A =
array([[ 1.74,  1.03,  5.86,  1.13, -5.57,  3.78, -1.28],
       [ 3.64, -1.79,  1.99, -3.13, -0.21, -1.44, -4.43],
       [-5.02,  5.80,  5.27,  1.73,  0.98, -2.68, -2.19],
       [-1.17,  3.62, -1.20,  4.36,  0.10, -1.72,  4.52],
       [ 5.86, -0.25, -5.84,  1.53, -1.12, -0.59, -3.36],
       [ 4.40,  3.19,  2.05,  0.15, -5.13,  5.54, -0.90],
       [-5.34,  1.23,  0.91, -5.43,  0.33, -0.16,  5.47],
       [-5.22, -1.29,  0.57, -1.52,  5.45, -2.63, -0.71],
       [ 2.47,  5.35, -0.52,  2.59,  3.65, -0.18,  4.02],
       [ 2.13,  1.14, -3.57, -4.67, -2.20,  5.27,  5.42]])
Indices start at 0.
What is the entry directly above -1.20?
Answer: 5.27
What is the bottom-right entry?
Answer: 5.42
What is the entry in row 0 and column 0?
Answer: 1.74
The entry in row 2 and column 0: -5.02
What is the entry just left of -1.28?
Answer: 3.78
What is the entry in row 1 and column 1?
Answer: -1.79
What is the entry just left of the smallest entry?
Answer: -0.25
What is the top-right entry?
Answer: -1.28
What is the entry at row 1, column 0?
Answer: 3.64
The entry in the bottom-left corner is 2.13
The entry directly above -0.18 is -2.63
The entry just right of 1.14: -3.57
What is the entry at row 0, column 1?
Answer: 1.03
What is the entry directly below the smallest entry?
Answer: 2.05
What is the entry just left of 3.65?
Answer: 2.59
The entry just right of 1.13: -5.57
What is the entry directly above -2.20?
Answer: 3.65
What is the entry directly below -5.02?
Answer: -1.17
What is the entry in row 0 and column 2?
Answer: 5.86
The entry directly above the smallest entry -> -1.20
What is the minimum?
Answer: -5.84
What is the entry directly below 5.35?
Answer: 1.14
What is the entry at row 1, column 2?
Answer: 1.99
The entry directly above 1.14 -> 5.35
What is the entry directly below -1.72?
Answer: -0.59
What is the entry just right of -3.13?
Answer: -0.21
The entry directly above -3.13: 1.13

Questions about the table below.
1) Give the 2nd entry on the main diagonal.
2) Give the bottom entry of the column that holds the largest entry.
3) Give the last entry, reading row by row.
4) Give the 3rd entry in reading order.
5) Give the entry just left of 62.
86  22  66  33  62  24  54  34
58  13  28  18  45  75  38  27
1) 13
2) 58
3) 27
4) 66
5) 33

m = [ 0.42 -3.50  2.08  1.67 -0.65  4.55]
The entry just left of 2.08 is -3.50
The entry just left of the largest entry?
Answer: -0.65

Read these off the matrix that follows.
1) Report the entry just left of 51.90.
2) Report the fourth-last entry, reading row by row.
3) Report the entry directly above 21.54.
4) Report the smallest entry in the first column.
5) Report the entry directly below -75.98.
6) Report the entry just left of the largest entry.
7) Report the third entry on the main diagonal.
8) Report the entry in the bottom-right corner.
[[  80.29  -52.95   21.66 -204.21   44.40   89.07 -123.41  -75.98]
 [  21.54  -76.38   51.90 -140.65 -131.93 -160.34  217.72 -135.27]
 [ -84.21  -67.59  -48.91  -29.40 -141.73 -188.06  132.44 -101.39]]
1) -76.38
2) -141.73
3) 80.29
4) -84.21
5) -135.27
6) -160.34
7) -48.91
8) -101.39

a =
[[ 2.85 -3.34 -0.60  0.06  1.69 -2.00 -0.70  1.00  1.36 -2.51  1.57 -3.06
  -3.56  0.31]
 [ 1.06 -1.53  0.41 -1.54  1.14 -0.69  0.22 -0.56  1.06  0.08 -0.96  0.48
  -0.29 -0.52]
 [-1.88  2.65 -1.13  2.30 -1.64  1.61 -1.31  2.07 -1.75 -1.56  1.89 -0.57
  -0.41  0.42]
 [ 1.47 -1.39  0.82 -1.23  0.67  1.06 -1.36 -0.13 -1.17 -1.32  1.78 -1.44
   1.38  1.51]
 [-0.20  1.40  0.44  0.98  0.60 -1.67  0.04  0.51  3.66 -0.43  4.31  0.46
  -0.24 -1.06]
 [-1.71 -0.45 -1.20  0.15  0.17 -0.80 -0.55  0.06  0.20  0.46  0.79  1.98
   0.00  0.66]
 [-1.99  2.16 -0.46  2.43 -1.62  1.22 -1.00  2.19 -1.70 -1.02  1.58 -0.31
  -0.42  0.49]
 [ 0.42 -2.97 -0.72 -1.77 -1.40  2.96 -0.40 -0.39 -3.07  0.98 -2.67 -0.53
   0.96  1.89]
 [ 5.85 -1.13  1.66 -0.49  1.02 -0.33  1.54  0.11  0.16 -2.53 -0.70 -4.13
  -3.42 -1.10]]
Report the minimum.
Answer: -4.13
Report the entry just left of -0.56.
Answer: 0.22
The entry just right of the smallest entry -> -3.42
The entry just left of -0.53: -2.67
Report the entry just left of -1.31.
Answer: 1.61
Report the entry just right of -1.77.
Answer: -1.40
The entry just right of the largest entry -> -1.13
The entry just right of 0.15 is 0.17
Report the entry just left of -0.96.
Answer: 0.08
Report the entry just left of 0.22.
Answer: -0.69

Questions about the table below.
1) Which number is the entry directly above -1.95?
2) Which number is the bottom-left entry?
3) Which number is the top entry of the column that holds the largest entry?
4) Which number is the entry in the bottom-right corner?
5) Which number is the first entry in reading order?
6) Which number is the entry just left of -2.07?
7) Which number is the fourth entry from the end, reading row by row?
8) Which number is the entry just left of the smallest entry?
-2.74  -0.59   0.54   0.44  -0.31   2.98   0.74   0.60  -2.35   0.24   1.51  -0.35   1.08
-1.59   0.83   0.54  -1.64  -1.23  -1.79   0.20  -1.40  -0.86   0.24  -1.95   0.93  -0.09
 4.18  -1.30  -0.64   1.47   4.32   2.03  -1.94  -0.06   3.62  -1.14   1.51   0.50  -1.83
-1.59   1.55   1.13  -2.68  -0.31  -1.79   0.74  -1.40  -0.86  -0.68  -1.08   0.93   1.08
-0.44   1.55   1.72  -2.68  -0.31  -1.79   0.74  -1.40   2.13  -0.22  -2.81   0.50   1.08
-0.44   2.26   1.13  -1.64  -1.23  -0.84   0.20  -2.07  -0.86  -0.68  -1.08   0.50  -0.09
1) 1.51
2) -0.44
3) -0.31
4) -0.09
5) -2.74
6) 0.20
7) -0.68
8) -0.22

Questions about the grid below.
1) What is the entry just right of -2.11?
2) What is the entry just right of -0.17?
((0.85, 3.27, 1.97, -0.66), (2.99, -1.93, -2.11, 0.28), (1.55, -2.64, -2.14, 1.27), (-0.50, -0.10, 0.16, 1.32), (0.78, -1.22, -0.97, 1.12), (-1.26, 2.87, 2.35, 0.55), (0.69, -1.85, -1.36, 1.40), (-0.30, 2.52, 1.83, 0.20), (-0.44, -1.84, -1.01, 1.96), (2.22, 1.50, 0.39, -0.66), (-0.85, -1.57, -0.70, 2.06), (1.24, 1.13, 0.44, -0.03), (-0.61, 2.21, 1.72, 0.48), (4.55, -2.57, -3.01, -0.26), (0.09, 1.45, 1.00, 0.43), (2.18, 0.65, -0.17, -0.31))
1) 0.28
2) -0.31
